These are the activations of a small neural network, seen along a few directions. Each row is one input.
In each table, some parts of the input vary, and every possible input appears once, in random order.
A made-up example of a description, with smaller parts first: one of 4 places along a line, together with either a single point or one of 9 places around a ring or (one of 2 separate values, together with one of 5 places around a ring).
Shared parts are said once, and a part with two or three values counts as separate values.

Other details of the inputs vary at random and push rows far along two fixed directions, the same in every table; ignore that.

Rows:
R1: [ -1   4   3 -15  29  -5  -1   2  26   4  -9]
R2: [-11  25  -1  25 -12  19  15  13 -17  -3  17]
R3: [ -4 -18  11  -2  20  -7 -12   0   8  -4  -2]
R4: [ -4 -13   4 -16   9   6 -10 -10   4  -4 -18]
R5: [ -5  -2  -7  29 -14   1  13  14 -18 -12  22]
R6: [-5  6  5 -9 25 -1 -1 10 18 -1 -3]
R7: [ -2  -1 -12  25 -16  -1  12   8 -17  -5  22]
R8: [ 38   8 -14 -31 -40 -24   7 -44 -12  34  -4]
R9: [ -8   5  -7  22 -27  20  15  10 -31 -12  10]
R10: [ -1 -18  -3 -17  17  -4  -1   8  11 -10  -9]
R11: [ -1   6  -3 -15  23 -11   0  -2  25   9 -10]
R12: [  2   9  17 -12  17   6 -20   7  30   3 -16]
R13: [ -1   4   2  30 -29  10  -7  14 -16  -8  16]
R14: [ -2   6  12 -15  23  -3  -4  -2  20   7  -8]
R15: [  3 -13  12 -17   6   3 -21   9  14 -10 -20]
R16: [ 30  31  -5 -20 -32 -14   5 -52  -1  48  -8]
R17: [  0  -3  -9   1 -12   0  13   9 -12  -9   6]
R18: [ -6 -17   8 -12  17   2  -4  12   4 -14  -9]
R19: [-6  7  4 -5 25 -2  3 11 19 -4 -4]
R20: [-12  -1 -16  35 -16   3  15  19 -20 -12  23]
R21: [-12 -16   8   8  16   5 -15  -3   4  -9  -6]
R22: [-14   9   9  -1  21  13  -6   0  13  -1 -10]
R23: [ -4   0  -7  26 -17   2  10  11 -22  -7  25]
R24: [ -5   3  -7  17 -22  15  12  12 -29 -12  12]
R25: [ -5 -16  10   3  19  -1 -15  -1   5  -7  -2]
R26: [ -1 -14  10   0  13  -3 -14 -11   6   1 -10]
R27: [ 36   9 -23 -30 -44 -29  11 -46 -10  38  -6]
Each input here is: one of 3 separate values, together with either a single point or one of 8 places along a line.
Q: The inputs of R6 and R8 match in every part but the choice among 3 separate values. If R19 is changed in the same way as R6 into R8, which row does it become?
A: R17
Q: Change only the place on the line of 8 in R5. List by row number the other rows that result.
A: R3, R7, R20, R21, R23, R25, R26
Q: Change only the choice among 3 separate values in R18. List by row number the other rows that result.
A: R3, R14

Rows:
R28: [ 15  24 -11   0 -33  -9   7 -29 -11  33  12]
R29: [ 15  12  -1 -26  -2  -8   3 -24   4  23 -10]
R30: [ 19 -14  -4 -19  -5 -17 -11 -25   2   8  -4]
R31: [ 31   2  -9 -20 -43 -24   2 -36 -16  27   1]
R32: [  1   2 -16  30 -34   2  11   5 -35  -7  28]
R33: [ -7 -12  16 -25  49  -7 -20  -6  31   4 -19]
R34: [-35  -6   9  13  37  23  -4  41  12 -31   1]
R35: [  0  -8  13 -26  39 -11 -20   0  39  -2 -28]
R36: [ 17   9   1 -19   0  -9   3 -14  10  16 -12]
R37: [ 25  23  -6 -12 -29 -13  14 -38 -10  33   6]
R38: [ -1 -18  -6  -5   1  -1  -1  -1  -4  -8  -9]
R39: [  7  10  -1 -12  -2  -8  -5 -10  14  10  -9]
R40: [ 11  12  -2 -21  -9  -9  -5 -24  12  22  -8]
R41: [ 26  28 -15  -4 -45 -16   6 -41  -8  41   9]
R42: [ -7  -2 -18  26 -37   9  21   9 -35  -6  12]
R43: [  8  -7  12 -27  34 -14 -20 -10  39   8 -25]
R44: [ 33   5 -22 -14 -48 -15   8 -39 -23  26   4]
R45: [ 30  27 -15 -23 -44 -14   6 -44  -4  45  -1]
R46: [  4 -10  15 -34  45  -6 -13  -3  33   1 -27]
R47: [-11  23  -8  36 -27  15  23  26 -22 -13  20]
R48: [  0  13  -1  28 -42  23   6   4 -36  -4  12]
R49: [ 31  28 -13 -21 -45 -19   5 -48  -1  43  -2]
R50: [  8 -18   4  -9  -2 -10  -7  -5   1  -1   0]
R51: [-10   3   7  35 -19  20  -4  10 -26 -11  13]
R52: [ 12   7   5 -11   8 -13   0 -19   9  17  -4]
R53: [  1 -16  -7  -4   3  -2  -5  -3  -4 -10  -4]
R54: [ 20  26 -15  -7 -41  -5  10 -24  -8  29   5]
R55: [ -4  25 -12  38 -29   8  16  16 -22   1  24]
R56: [-21   1   6  10  26  20   8  32  -1 -23   2]
R57: [-24  -1   4  19  26  21   0  47   8 -30  -1]
R58: [  6  -8  15 -37  41 -12 -15 -20  33  11 -22]
R59: [ 24   0  -5  -3 -44 -14   7 -20 -21  18  16]
R60: [ -8  16  -2  25 -11  13  21  16 -16  -8  19]
R61: [ -8  23  -7  28 -23  14  26  16 -26  -8  21]
R62: [ 11  -5  14 -36  34 -18 -14 -17  35   9 -29]
R63: [-34  -7  13  21  46  20  -1  41   7 -31   6]
R64: [ 1  7 -2 -6  5  2 -4  6 12  1 -7]
R65: [-16 -12 -10  33 -15   6  12  13 -25 -12  14]
R66: [-31 -18  22  22  27  30 -17  37  -1 -41  -7]
R67: [-24 -26   4  12  29  12  -9  38   0 -42   2]
R68: [ -6  -2 -17  36 -26   9  13  12 -35 -13  27]
R69: [  3  -9  11 -30  36 -14 -24 -17  39  15 -21]
R70: [ 12 -15  -6 -11  -3 -10  -6 -20  -1   3  -3]
R71: [  7   7   0 -12   0  -6  -6 -15  17  14  -5]
R72: [-12  17  -9  17 -15  19  13  18 -16  -4  15]
R73: [ 14  -6  11 -38  33 -16 -18 -13  38  12 -33]
R74: [ 13   8   4 -10   3  -9   3 -14  11  12  -5]
R75: [-19 -25   0  15  17   9  -1  20  -2 -29   0]
R76: [ -3 -12  13 -29  41  -5 -22  -7  41   4 -21]
R77: [-32 -31   4  15  28  12  -2  33   2 -37  -8]
R78: [ -1  -5  -8  16 -27   7  11  19 -28 -11  17]
R79: [-24 -25  12  16  17  13  -3  46  -4 -40   9]
R80: [  4  10   3 -16   5  -4   3 -13   4  10  -5]
R81: [  0  19  -5  26 -17   3  17   6 -15   2  17]
R82: [-18  15  -4  26  -9  19  17  19 -18  -9  22]
R83: [ -5  -4  -4  33 -29   6  12  24 -33 -13  31]
R84: [ -5 -10  15 -35  45  -7 -18  -8  33   3 -26]
R85: [-28  -6   8  23  35  15  -8  41  15 -26   3]
R86: [ -4  20  -5  15 -17  10  21   6 -21   0  15]
R87: [ 15   8   2 -12   0 -12  -2 -17  15  16  -9]
R88: [-27  -3   6  24  27  20  -2  41  12 -29   5]
R89: [  3   6   6  -6  13  -6   1 -10   6  10  -1]
R90: [  6 -31   7 -35  28 -20 -20 -22  25   0 -31]
R91: [-11   3   8  33 -21  25  -1  12 -25 -16  13]
R92: [ 20  10   0 -12  -4 -20  -4 -25  13  25  -9]
R93: [ 16  25 -12  -8 -35  -2  15 -24 -18  28   7]
R94: [ -7  -3  -6  27 -32  14  16  32 -35 -19  27]
R95: [ 25   0  -9  -2 -40 -20   3 -27 -21  23  12]
R96: [-30  -3   7  17  29  22  -1  35   8 -25   7]
R97: [ -3 -36   9 -21  41 -16 -23 -10  26  -7 -24]
R98: [  7 -32   6 -35  36 -12 -26  -5  24  -9 -25]
R99: [-23 -27   1  18  16  10   2  22  -2 -26  -1]
Q: The inputs of R84 and R33 match in every part but one. If R53 is changed in the same way as R84 into R33, which row does it become?
A: R68
Q: The inputs of R93 and R82 match in every part but one. If R72 is changed in the same way as R93 into R82, which row does it become?
A: R96
Q: What do these inputs look like to the network?
A: one of 4 places along a line, together with either a single point or one of 6 places along a line or one of 11 places around a ring
Q: Change only the place on the ring of 11 in R49. List by row number the other rows that result.
A: R34, R35, R39, R40, R47, R61, R62, R80, R84, R86
Q: Change only the place on the line of 6 in R42. List by row number the other rows that result.
A: R38, R44, R78, R94, R98
Q: A walk changes only the place on the line of 6. It starts at R77 and steps to R90. List the rest of the walk in order.
A: R53, R67, R31, R79
Q: A walk changes only the place on the line of 4. It starts at R36 and steps to R62. List the rest of the walk in order.
A: R74, R81

Rows:
R100: [ -1  -8 -23  11 -35   3  17  -8 -28  -2   6]
R101: [-23  -4   9  14  50   4   7  33  21 -23   4]
R102: [-30  -7   9  17  23  29 -20  33  14 -27 -16]
R103: [-21 -10  32   6  35  29 -17  34   5 -27  -7]
R104: [ -6  25 -24  10 -25   8  32  -1 -14   9  10]
R105: [ -6  20  -8  22 -38  22   7 -10 -23   7   3]
R106: [  9  -9  -8  18 -23 -12  10  -9 -22   0  17]
R107: [-33  -9  20  10  32  32 -13  22   5 -28 -12]
R108: [ 28 -24   9 -44   4 -22 -11 -28   3  14 -17]
R109: [-21 -10  27  22  39  17 -20  20  16 -23  -5]
R110: [  4  -4 -16  27 -28  -6  14  -7 -34  -1  21]
R111: [-20  -7  15   7  25  21 -25  30  22 -25 -18]
R112: [ 14   8 -13 -37   9 -20  -1 -22  31  25 -26]
R113: [-26  -1   9  -3  47  16  13  34   8 -26  -1]
R114: [  0  19  -4  32 -32  12  -1 -11 -20  11  20]
R115: [  0  21   1  32 -26  11   1 -12 -23   9  14]
R116: [ 24  10  -9 -43   6 -26  -4 -25  35  27 -24]
R117: [-23  -5  10  10  46  -1   3  34  25 -17   3]
R118: [  9  31 -17   8 -33   0  26  13 -12   6  20]
R119: [  9  27  -8   3 -22   1  25  14 -13   6  20]
R120: [  2  20   6  31 -35   6   1  -7 -18  13  17]
R121: [  2  26 -16  20 -13  -4  25  -5 -15  12  21]
R122: [  9  25   2  16 -41  13  -2   3 -16   5  10]
R123: [ 35 -23   8 -50   4 -31 -19 -29  16  16 -21]
R124: [  0  -8 -14   4 -29   3  17 -11 -32  -2   8]
R125: [ 13   6  -2 -47  19 -17   4 -36  23  27 -24]
R126: [ 12  -2 -15  11 -42  -3  11  10 -26  -8  17]
R127: [ 28   5  22 -37   1 -11 -28 -29  21  24 -23]
R128: [-26  -7   0  10  52   7   1  31  24 -20   5]
R129: [ 23 -25  -6 -28   6 -31 -17 -41  13  21 -11]
R130: [ 20   2   0 -41  24 -35 -12 -35  40  34 -14]
R131: [ -3  20  -1  32 -35   9  -2  -5 -18  10  22]
R132: [ 29 -24  -6 -45  -1 -31 -21 -32  24  15 -29]
R133: [ 23 -25  -2 -32   3 -37 -20 -39  17  23 -11]
R134: [-22  -7  27   1  34  26 -14  18   4 -23 -11]
R135: [-25 -36  -5   6  28  10 -11  37   9 -37 -13]
R136: [  6  -5 -10  24 -36 -11  13  -2 -28   3  24]
R137: [-18  -1  12  -4  40  14  11  39   9 -22   2]
R138: [  3  -3 -10   9 -32   4  22  -2 -43  -7  18]
Q: What do these inputs look like to the network?
A: one of 3 separate values, together with either one of 5 places around a ring or one of 8 places around a ring
Q: The inputs of R125 and R107 match in every part but the choice among 3 separate values. If R101 is changed in the same way as R125 into R107, which row does it become?
A: R109
Q: List by row number the other rows that have the choice among 3 separate values in common with R129.
A: R100, R106, R108, R110, R123, R124, R126, R132, R133, R135, R136, R138
Q: Change only the place on the ring of 8 in R116. List by row number the other rows that result.
A: R104, R112, R113, R118, R119, R125, R137

Rows:
R139: [ -3 -19  -3   3  15  -3  -3  17  10 -17   0]
R140: [ 10 -17  11  -9  16 -15 -17 -14  12   2 -20]
R141: [-14  15  -8  25 -10   7  25  17  -9  -6  16]
R142: [ -7  -4  19  -4  19  11  -3  28   1 -17   5]
R143: [ 16   3   8 -41  14 -13 -12 -27  28  24 -30]
R144: [  7  -5  23 -13  21  -7 -17  -2  14   5  -1]
R145: [-21 -18   4  -2  19  19  -3  14  -7 -20  -3]
R146: [  9  -5  -8   6  -9 -13  10  -3 -12  -1   2]
R147: [ 18   5  -9  -8 -34 -10   0 -48 -20  32   6]
R148: [ 15   2  13 -30  16 -21 -16 -38  34  28 -27]
R149: [ 11  15  -2 -17  -5   1   0 -12   6  16 -10]
R150: [-15   6   6  11  24  12  -9  15  12 -14   1]
R151: [-14 -16   0  -3   5   9 -13  25   6 -19  -4]
R152: [-11  23  -7  17 -12  22  13  19 -15 -12  12]
R153: [  1 -18  11  -7  18  -7 -14 -15   8  -2 -13]
R154: [-13 -19  -6   0  12  -3  -9  21  11 -14   3]
R155: [ -3 -22  -1 -22  24  -8  -7 -16   8   4  -8]
R156: [ -1  15 -11   8  -4   2  12   4  -3   7  10]
R157: [-16 -17   3  10   9   5 -20  19   9 -15   1]
R158: [ 22   4 -14  -6 -33 -18  16 -35 -20  21   7]
R159: [ 20  27  -6 -13 -39  -8  15 -32  -6  30  -5]
R160: [  1   3   8 -10  23  -1 -16  -8  22  10 -13]
R161: [ -5  -7  13  -2  24  -1   1  23   5 -12  12]
R162: [  1  25 -17  14 -20   2  18   0 -14   5  20]
R163: [-18  -1   0   8  26   6   6  23  12 -11   0]
R164: [-1 15  0 12 -9  3  3 -6 -1 12  3]
R165: [ 10   4  -8  24 -34   1   3  -2 -17   1  14]
R166: [  8   6  -8  15 -32   3  15   2 -29  -4   4]
R167: [ -6  -1  -4  15 -18  13  14   9 -26 -14   8]
R168: [ -2  -1  -8  19 -24  14   8  21 -18 -18  10]
Q: The inputs of R140 and R166 match in every part but one. If R165 is changed in the same way as R140 into R166, which row does it become?
A: R168
Q: What do these inputs look like to the network?
A: one of 3 separate values, together with either a single point or one of 4 places along a line or one of 5 places along a line
Q: A walk changes only the place on the line of 4. It starts at R162 and steps to R156. List the rest of the walk in order.
A: R163, R141
